These are the activations of a small neural network, seen along a few directions. Each row is one input.
In each table, some parts of the input vary, and every possible input appears once, in random order.
A made-up example of a description, with smaller parts first: one of 6 places along a line, together with either a single point or one of 9 places along a line or (one of 2 separate values, together with one of 5 places around a ring).
Shared parts are said once, and a part with two or three values counts as separate values.

Other details of the inputs shift rows strongly along two fixed directions, in all tables alike. That doesn't count.

Table:
x1: -5 285 -471 -63 108 -130 -144 86 -388 -89 -133 17 -226 27 -14 408
x2: -177 49 277 0 29 -15 26 -276 -184 80 -86 -131 37 -508 -28 -249
x3: -65 73 389 7 41 -2 28 -376 -16 46 43 -214 11 -510 40 -32
x4: 19 187 -398 -122 135 -250 -84 28 -313 131 -33 244 -101 285 65 414
x5: -50 -21 312 -63 63 -19 -156 -214 -177 195 36 -108 91 -439 0 -287
x6: -120 -374 205 -762 -789 501 93 152 132 -630 77 -685 -359 419 -231 12
x7: 124 110 -502 39 303 -110 -53 228 21 75 -36 403 146 372 -140 353
x8: 201 -42 -365 343 111 -134 -190 182 -89 -87 -182 253 -97 316 271 510
x9: -4 224 -547 140 273 100 -74 180 -140 -103 -185 180 -239 136 19 343
x10: 74 -20 356 -15 41 -156 17 -204 148 321 296 -169 244 -336 -182 -84
x11: 1 -39 231 -37 29 -161 37 -105 -20 348 167 -73 298 -344 -222 -297
x12: 30 182 -356 -157 197 -343 -90 266 -241 44 75 282 25 208 -44 395
x13: -121 145 240 79 21 40 71 -260 7 33 -184 -7 -28 -448 7 -375
x14: 135 172 -217 -158 198 -213 -317 -29 -212 -21 11 126 -175 150 53 656
x15: -63 167 -459 65 293 41 -53 96 -112 -138 -306 347 -153 183 57 413
x16: -6 123 278 63 93 -96 114 -20 114 161 145 75 182 -297 -55 -470
x17: -60 -6 236 212 182 203 140 -188 116 264 66 42 147 -146 66 -402
x18: 102 245 -374 -108 154 -151 -253 80 -184 -43 -216 339 -176 191 61 309
x19: -112 -733 210 -386 -906 420 228 497 431 -654 158 -351 -5 799 -84 -229
x20: 11 35 386 13 47 -51 57 -348 38 290 249 -182 59 -278 78 -106
x21: -81 200 122 142 46 68 9 -202 1 48 -75 -184 -129 -469 -26 -434
x22: 74 58 212 57 31 -114 102 -120 154 269 82 51 245 -278 -189 -440
x23: -26 -225 35 -621 -402 57 22 322 137 -339 253 -176 -111 539 -169 310
x24: -18 -54 269 132 219 243 -73 -137 56 154 -24 31 125 -316 53 -370
x25: 122 57 -546 424 117 -109 -63 195 -68 -185 -221 22 -228 203 261 460
x26: -45 -5 248 179 249 105 128 40 165 150 188 99 287 -224 -37 -418
x27: -8 -155 271 498 -17 59 166 -156 119 -16 -169 -121 79 -355 258 -221
x28: 123 48 -449 403 79 -192 -32 145 -29 17 -126 252 -32 498 328 496
x29: -19 122 247 89 27 -1 118 -250 63 255 25 20 51 -215 59 -454
x30: -34 -810 162 -394 -971 410 227 390 468 -575 105 -380 33 836 -256 -214
Each input here is: one of 5 places along a line, together with one of 6 places along a line.
Q: Changing only the place on the line of 5 turns x14 into x24. The same change can be made to x10. Which row results?
A: x7
Q: Which other rows does x16 become when the place on the line of 6 takes its other values? List them by row number.
A: x13, x18, x21, x22, x29
Q: Which other rows does x2 become when the place on the line of 5 takes its other values? List them by row number.
A: x3, x13, x15, x27
Q: Start at x19 and move only the place on the line of 5, one step at a time. The first step leads to x26. Which rows follow, in order?
A: x16, x12, x23

Table:
x31: -37 -392 168 -272 -475 358 -16 16 92 -384 -126 -277 -284 397 157 66
x32: 127 187 -443 523 472 -175 -80 114 -94 83 -156 536 82 156 280 396
x33: 10 -60 -506 -368 -170 179 28 401 -12 -329 -168 155 -256 801 -49 331
x34: 36 -125 521 430 138 -18 125 -165 172 322 245 -3 425 -421 86 -440
x35: -214 -259 179 -580 -436 402 46 153 71 -400 -33 -301 -270 225 -148 -224
x36: -52 148 482 161 178 144 55 -390 3 169 -19 -205 46 -766 10 -461
x37: 91 -45 35 498 256 86 5 -60 196 146 26 118 159 -103 183 -129
x38: -156 -318 97 -508 -418 423 74 177 64 -334 -144 -209 -116 267 -238 -366
x39: 124 279 -416 236 423 -425 -76 58 -66 284 -32 486 114 101 52 457
x40: 109 -197 -244 -380 -344 -45 -172 166 -65 -306 -44 -35 -274 724 133 733
x41: 92 408 -450 31 327 -443 -161 58 -195 182 -5 425 74 132 10 412
x42: 10 130 -39 388 354 -75 58 -111 59 243 -120 291 103 -224 101 -154
x43: 14 -97 -681 7 -411 -62 55 525 -40 -572 -276 -75 -312 609 -29 413
x44: -77 108 86 229 195 65 -27 -297 -95 85 -76 -78 -54 -326 182 40
x45: -21 295 -5 269 323 -100 -18 -181 -59 215 -88 228 111 -333 74 -276
x46: 167 365 -439 162 443 -388 -79 80 -174 318 60 383 91 120 66 444
x47: -52 29 -501 -495 -245 155 -113 284 -156 -379 -215 136 -371 622 -166 389
x48: 44 20 299 584 -55 -317 171 -133 62 225 166 -350 275 -751 -2 -447
x49: -58 47 537 236 165 -65 30 -478 -36 330 211 -296 176 -697 75 -240
x50: -133 -376 479 -511 -446 289 120 15 133 -99 137 -385 111 -61 -321 -593
x51: 25 242 59 25 193 -197 -91 -178 -154 313 140 69 79 -351 -122 -49
x52: -93 -270 594 -547 -472 293 129 -120 149 -207 167 -513 -48 -159 -265 -379
x53: -183 -305 571 -567 -443 261 92 -22 129 -151 245 -473 -44 -125 -237 -468
x54: 226 186 -383 450 447 -347 -154 87 16 246 105 372 183 164 168 545
Q: Changing only one part turns x31 into x40. The same change can be made to x33. Which row results?
A: x46
Q: What do these inputs look like to the network?
A: one of 2 separate values, together with either a single point or one of 11 places along a line
